A small network was trained on invented records. Each row is its activation on one of them, seen along a few directions.
Records have a field called BAVOL. Each example row is followed by its value.
Other fields move the rows too, some of them a lot.
In the rows, 500 means zero.
Strong random noise was added to every row along 23 fixed directions; ignore it. To show where, here is one row again and again, with new noise each time:
[460 501 792 400 723 289 191 490 366 652 477 472 501 433 526 459 497 692
 554 640 385 326 436 548 554 369 550 472 633 752 771 276 647 415 410 411
 617]
[544 472 512 461 369 410 366 661 567 363 309 437 640 480 616 325 441 242
 527 476 527 597 619 428 610 522 416 814 335 465 499 582 366 468 291 436
 306]
[291 432 313 309 578 392 254 543 402 420 492 482 478 511 493 479 380 703
 672 382 239 389 401 561 598 397 384 359 602 614 605 678 645 281 345 496
 455]
[505 542 447 411 550 663 315 496 339 544 236 472 713 408 307 386 316 402
 587 787 401 427 505 390 694 510 411 636 265 442 588 588 536 532 417 643
 442]
[478 628 662 598 404 639 539 324 573 637 257 392 771 470 532 263 500 228
 504 514 428 588 478 349 449 275 511 557 681 420 470 624 641 490 575 326
 432]
[418 210 781 411 400 393 507 788 702 283 500 649 439 508 330 518 322 301
 115 749 167 637 578 691 494 364 455 667 720 501 550 771 422 355 141 401
 501]
[311 553 349 510 435 478 471 303 339 325 405 512 649 316 727 407 630 548
 638  92 618 697 509 375 596 421 722 710 635 663 206 428 372 678 421 391
 503]
[788 545 899 592 457 360 553 600 941 633 526 297 410 610 576 575 556 243
 563 617 573 535 476 540 551 708 198 673 326 412 736 107 571 461 666 498
 653]
[591 647 388 494 537 407 367 492 391 718 689 382 478 595 498 492 558 500
 529 685 540 601 326 490 558 508 404 455 598 523 948 335 337 420 670 674
 717]
[635 421 524 395 395 520 594 574 473 474 298 708 633 516 570 208 241 201
 486 677 539 659 532 451 397 500 682 648 402 300 401 436 635 482 727 296
 311]
[536 471 651 628 600 577 554 580 540 576 327 371 524 547 695 440 691 272
 497 632 538 601 460 537 563 416 525 675 492 247 425 496 273 535 470 466
 448]
[417 339 652 619 481 451 628 506 375 297 523 468 421 647 423 686 596 588
 465 342 459 559 338 455 425 478 395 263 427 489 285 628 428 366 527 457
 581]
[463 326 596 556 545 480 688 776 672 681 481 700 179 472 544 433 479 515
 738 609 325 847 571 730 511 472 891 599 389 329 600 513 354 368 877 569
 636]
[637 545 313 516 734 543 678 216 461 364 518 691 595 317 443 766 535 454
 349 857 408 250 567 623 221 363 404 363 636 559 432 581 396 632  75 630
 495]
[437 497 520 648 315 454 314 608 276 498 690 566 526 439 413 280 553 516
 641 351 477 636 481 363 571 786 594 495 257 532 462 576 235 426 560 433
 427]
[522 444 690 517 699 678 501 661 484 337 328 447 227 642 637 623 594 332
 324 548 761 383 536 598 623 538 548 503 373 323 352 517 471 524 233 215
 600]
[569 342 376 348 503 516 455 639 456 349 586 881 427 402 459 405 391 403
 470 707 369 456 571 658 548 727 575 409 636 237 332 554 638 615 538 182
 296]
[657 622 642 500 332 346 374 688 706 399 350 490 368 300 523 377 669 196
 544 365 336 488 583 422 505 471 297 796 276 547 666 807 387 175 680 396
 216]
[287 742 200 528 569 510 602 526 464 639 644 451 343 597 700 382 430 443
 821 746 318 541 664 568 559 672 651 599 316 333 582 582 664 400 608 579
 578]
[296 321 775 419 564 441 502 761 540 381 546 424  96 452 408 531 590 709
 407 341 459 496 332 686 618 430 804 545 714 511 352 501 445 471 565 487
 635]
[594 461 489 714 431 445 562 702 410 501 286 486 497 695 339 549 562 483
 519 760 657 581 718 461 380 354 622 360 330 486 755 705 403 473 508 456
 567]
[499 460 421 421 536 574 317 406 221 477 564 626 503 363 302 599 475 648
 354 365 496 515 243 466 496 432 502 376 571 762 614 414 381 473 511 563
 662]
[566 571 633 317 670 533 490 288 427 347 337 563 276 295 372 345 449 433
 707 429 446 551 147 411 685 238 454 634 576 368 444 505 219 354 589 672
 598]
[516 542 455 438 363 459 415 368 515 303 227 618 706 356 419 523 567 391
 559 359 633 657 554 341 618 499 453 670 558 831 633 361 581 559 561 219
 716]
[556 546 573 643 539 561 597 635 402 727 327 364 323 561 461 757 527 437
 691 244 564 687 477 477 517 548 531 280 167 575 513 360 609 733 599 620
 910]

[542 446 697 396 501 446 410 600 538 588 561 624 346 333 329 537 575 653
 455 476 627 611 535 555 613 585 773 379 645 703 728 498 350 501 693 437
 783] : lomu
[476 453 416 606 480 611 659 493 435 377 557 707 432 443 452 365 562 389
 499 525 587 605 382 510 427 660 683 772 356 458 310 258 215 540 503 482
 534] : muge
[652 869 550 513 512 435 689 427 456 582 507 327 405 478 590 381 715 187
 464 621 774 513 534 361 445 512 627 505 627 398 550 590 335 616 622 495
 636] : seseg
[540 375 589 557 461 588 677 442 422 395 579 728 431 564 470 596 412 535
 470 425 626 650 462 448 410 703 605 416 201 534 350 355 480 385 738 401
 643] : seseg
[519 455 712 387 632 605 366 599 687 614 557 530 503 488 522 518 474 463
 450 879 360 334 661 595 734 761 354 516 361 313 622 709 579 304 563 440
 376] : fubul
[486 413 179 696 409 627 556 515 642 398 518 518 565 484 420 425 780 516
 594 366 534 434 403 561 373 530 458 403 618 402 428 702 170 437 426 444
 268] : sotuz
[670 325 585 521 509 478 436 441 285 526 407 672 677 481 597 772 406 618
 383 525 414 684 590 443 546 370 344 549 308 454 440 365 587 661 684 626
 363] : seb
[616 429 383 796 587 681 562 640 292 477 203 679 331 615 447 463 595 342
 574 588 384 390 417 542 290 259 460 543 245 205 349 442 576 566 503 341
 233] : vezik
[594 638 340 482 467 589 429 618 488 464 447 314 260 588 489 509 598 309
 461 343 575 529 221 458 665 453 234 742 418 354 599 379 374 479 607 654
 518] : pafu
[520 548 816 511 543 649 398 430 593 620 506 540 349 628 407 210  36 436
 493 456 522 379 500 478 417 340 587 390 403 466 560 457 703 330 153 391
 541] : tulil
[598 677 763 569 551 581 663 306 682 670 417 285 276 397 609 483 549 494
 614  72 549 490 365 463 399 167 593 331 657 376 304 592 554 535 683 638
 490] : tulil
[582 574 534 564 564 554 467 556 546 736 549 539 425 555 546 422 351 322
 732 610 301 522 528 548 578 682 337 495 267 264 523 330 662 601 475 526
 523] : lek
[363 621 656 706 672 582 603 274 310 665 361 454 650 357 561 690 678 455
 397 591 181 510 484 438 283 187 484 532 370 753 493 732 405 338 398 685
 589] : lek
[661 445 895 382 449 320 687 549 693 730 346 386 662 471 691 306 233 298
 527 565 481 824 617 431 446 288 649 676 414 362 470 592 341 469 607 842
 412] : muge
[514 574 475 795 510 701 356 470 837 508 811 401 258 620 621 774 604 664
 300 429 446 149 611 682 452 573 154 707 271 530 654 299 696 320 309 487
 300] : nevo
[454 615 421 557 416 717 411 216 402 563 587 596 726 451 180 519 612 678
 370 761 457 364 427 352 549 573 391 426 645 614 725 517 698 396 907 394
 517] : lomu
[490 519 336 502 492 174 541 506 298 430 485 655 409 529 412 492 496 585
 634 537 293 604 487 506 347 180 517 419 751 589 630 489 522 558 480 536
 565] : pafu
[571 302 928 402 745 585 393 424 465 544 392 629 367 349 544 682 646 627
 571 225 543 535 234 527 730 600 439 408 430 559 347 156 493 516 758 327
 723] : nevo
[562 382 789 392 390 291 383 580 825 535 566 373 580 524 485 536 488 684
 414 451 444 388 531 530 483 511 345 434 607 643 703 543 681 227 736 463
 344] : sotuz
[451 445 646 504 356 294 573 608 545 326 299 471 612 516 328 306 521 454
 562 560 658 537 581 385 434 516 687 668 477 704 510 451 400 507 419 398
 577] : fubul
[527 608 236 500 230 390 539 614 519 509 626 272 622 771 455 466 386 365
 387 507 576 602 580 416 454 489 320 350 693 398 639 692 576 628 382 599
 481] : vezik

Here are new rows. What is BAVOL for each?
[610 330 179 440 494 437 453 654 572 451 389 681 690 492 637 674 606 259
 300 590 302 616 543 668 436 410 202 599 701 497 619 520 437 600 324 403
 348] : tulil
[348 361 251 635 428 704 614 624 419 485 615 585 333 594 214 565 510 677
 434 480 445 494 179 615 378 616 619 603 394 563 472 118 594 495 789 586
 629] : nevo
[604 493 728 578 259 189 626 578 384 221 610 510 340 550 203 417 553 358
 270 431 538 615 231 370 276 377 467 592 676 603 464 358 280 504 534 511
 594] : fubul
[572 551 537 511 526 439 500 598 776 568 392 431 469 525 402 554 393 448
 473 640 497 285 696 616 338 421 453 502 458 705 758 476 675 505 143 520
 580] : lek
[362 562 483 751 374 475 507 568 457 627 817 593 505 277 452 505 834 643
 328 590 329 480 706 571 373 637 785 583 628 634 480 679 336 587 597 491
 349] : lomu
[514 475 473 463 580 635 417 451 526 754 581 594 559 494 706 586 337 654
 580 340 464 421 661 571 428 653 562 170 312 544 470 538 807 444 579 400
 425] : pafu
[605 485 427 447 611 398 423 648 611 810 388 475 528 508 610 720 448 588
 646 607 322 532 789 636 509 384 424 251 430 523 836 736 662 508 558 664
 498] : tulil
[577 499 543 763 428 729 538 538 420 560 418 467 561 600 262 650 631 456
 371 559 508 367 489 434 376 575 353 253 320 423 453 616 621 551 591 394
 455] : pafu
[630 518 422 261 495 547 267 453 611 601 481 364 874 350 619 608 452 488
 194 604 680 398 520 499 597 633 360 771 503 774 746 252 517 556 486 650
 436] : nevo
[466 521 618 568 400 703 496 488 571 604 562 428 546 528 456 449 491 543
 473 487 588 493 477 451 531 714 590 421 358 450 479 546 604 367 821 416
 489] : lek
[510 519 510 269 615 490 580 314 378 487 264 636 650 379 578 356 340 511
 696 440 547 394 438 383 349 494 666 386 363 640 342 466 738 357 727 382
 461] : vezik
